Each row below is a small network's average activation on inputs in which a field has the value named, seen along a few directions.
Values that are neighbours, or in one group, have similar rows; names and order tell nothing.
In the rows, 128 means zero.

Other fields vary at random and push rows far along two fixed directions, the same in every table; ignore that.
To show where, the next rows are all for the same value of a field, averaged over different records:
[112 139 124 121 124 144 147 131 130 110 127 128 125 137 103]
[ 77 123 147 171 159 152 161 134  99 165 154 106  97 102 129]
[128 145  94 100 111 128 143 132 157  71 118 148 130 158  79]
[131 131 132 117 138 161 149 136 135 123 125 113 130 146 107]
[ 50 143  75 158 122  95 131 125 115 115 156 159  89  97  63]
[106 134 121 140 145 145 145 137 126 128 137 124 113 124 103]
[134 122 153 120 144 167 154 146 132 119 121  97 133 146 126]
[ 79 125 132 156 149 140 157 137 109 144 140 118 105 119 118]

GUF, 18 values:
peziv: [135 175 118  99 105 118 106 116 137  69 145 156 134 182 109]
bof: [152 121 139  67 112 160 151 133 134 107 121 134 111 118 147]
vigi: [116 133 170 126 162 181 162 141 109 155 139 100 113 133 162]
duduv: [198 117 118  76 115 155 135 161 158  98  73 136 164 133  98]
kib: [ 94 144  53 186 101  52  61 106 128 120 159 165 120 125  86]
suteg: [150 149 124  98 128 149 140 145 145  95 102 117 143 158 103]
mube: [143  71 186 149 166 148 145 119 120 214 102 103 146  68 200]
gite: [216 119 151  58  95 121 125 136 185  98  61 139 179 130 162]
fus: [143  92 142 144 116 115 107 108 107 183 137 108 132 105 190]
fano: [ 99 129 165 186 170 148 136 127 102 162 162  98 131 143 153]
let: [120 145  72 144  91  65  76 107 120  88 158 182 106 164 119]
sepa: [140 137  89  86 112 104 146 141 141 101 110 157 116 113  97]
mef: [192 117 199 108 178 231 159 149 140 154  88  65 176 167 162]
tigul: [ 97 124  56 120  53  17  79  90 127 102 158 190  93 106 106]
laduz: [121 119 101 161  96  75  72 106 121 156 124 145 122  83 130]
teg: [ 95 108 200 163 168 101 159 108 104 204 135 131 111  43 206]
nufes: [ 61 125 129 208 172 123 110 129  73 168 169 100 122 106 126]
tela: [239 141 139  64  98 136  71 129 176  79 105 113 186 222 143]
Each value of GUF is a pair of two hidden parts, and every pair occurs once (3 first parts, 6 second parts).
duduv and mef share the first part; duduv and bof share the second. Which value has the first part of bof and the second part of mef?
Answer: vigi
tela and fano share the first part; tela and kib share the second. Which value has the first part of kib and the second part of fano?
Answer: nufes
fus and gite share the first part; fus and tigul share the second. Which value has the first part of tigul and the second part of gite?
Answer: teg

SOM, 18 values:
ruv: [129 109 179 132 138 135 151 115 120 162 124 102 122 112 194]
mufod: [110 148  89  96 115 110 143 134 144 100 133 148 116 121  73]
kenuk: [ 94 127  89 138 122 127 142 133 124 119 125 141 116 106  82]
ruzo: [105 140 112 148 116 119 118 116  99 129 169 153  96 130 129]
romub: [128 166  57  48  71  86 116 126 175  17 111 180 128 169  59]
renoz: [138 126 148 145 141 138 117 125 129 127 131 114 143 149 136]
bom: [115 131 184 167 176 176 144 134 113 166 126  74 149 133 152]
fuf: [ 56 124 121 188 137  80 113 101  90 175 178 147 101  85 144]
lapid: [103 132  80 153 112  78  85 108 129 128 147 155 121 121 111]
vumib: [139 125 127 140 138 138 115 130 118 136 116 119 142 134 123]
zudub: [100 129 117 118 105 104 135 122 116 118 143 150 107 122 126]
bato: [133 140 111 103 126  92 135 136 160  96 111 167 127 116 109]
nira: [133 143 142 129 137 156 138 133 119 116 153 118 111 154 137]
res: [232 113 169  84 132 178 109 139 152 128  80  86 185 175 173]
subi: [244 107 203  68 142 223 151 151 160 130  60  77 185 179 176]
rumu: [140 123  69 115  81  82 110 128 149 100 108 155 120 110  90]
sizep: [ 41  98 161 235 198 156 153 141  63 229 177  86  95  77 151]
fid: [166 125 145  96 116 125 129 130 145 128 112 130 139 112 139]
Each value of SOM is a pair of two hidden parts, and every pair occurs once (3 first parts, 6 second parts).
bom and mufod share the first part; bom and lapid share the second. Which value has the first part of lapid and the second part of mufod?
Answer: fid
res and rumu share the first part; res and sizep share the second. Which value has the first part of sizep and the second part of rumu?
Answer: kenuk
ruzo and zudub share the first part; ruzo and nira share the second. Which value has the first part of nira and the second part of zudub?
Answer: romub

SEKAB, 9 values:
gorut: [ 81 136  23 127  72  16  94 108 139  91 130 210  99  84  63]
pak: [108 122 188 167 187 189 164 146  97 188 146  84 122 109 161]
negi: [220 137 141  51  99 154 126 138 177  67  76 115 179 194 126]
toguk: [124 115 157 132 145 146 149 129 120 157 123 116 121 104 156]
tav: [ 51 119 113 202 145 104 125 115  80 171 174 135  86  94 127]
pebem: [156 109 173 123 136 140 126 119 126 154 122 108 143 129 184]
fuzi: [111 136 129 123 140 150 157 143 125 131 131 127 111 110 111]
vak: [170 136 118 101 106 115  91 117 149  98 112 133 155 165 141]
miba: [131 143 110 125 124 139 121 138 139  93 137 125 136 162  83]
The values of SEKAB form a 3 by 3 grid.
Which values are neighbours of fuzi? Give them in the order they are listed.
Answer: pak, toguk
Which values are neighbours of pebem? Give them in the order they are listed.
Answer: gorut, negi, vak
Each value of SEKAB is a pair of two hidden parts, and every pair occurs once (3 first parts, 3 second parts).
pak and miba share the first part; pak and pebem share the second. Which value has the first part of pebem and the second part of miba?
Answer: vak
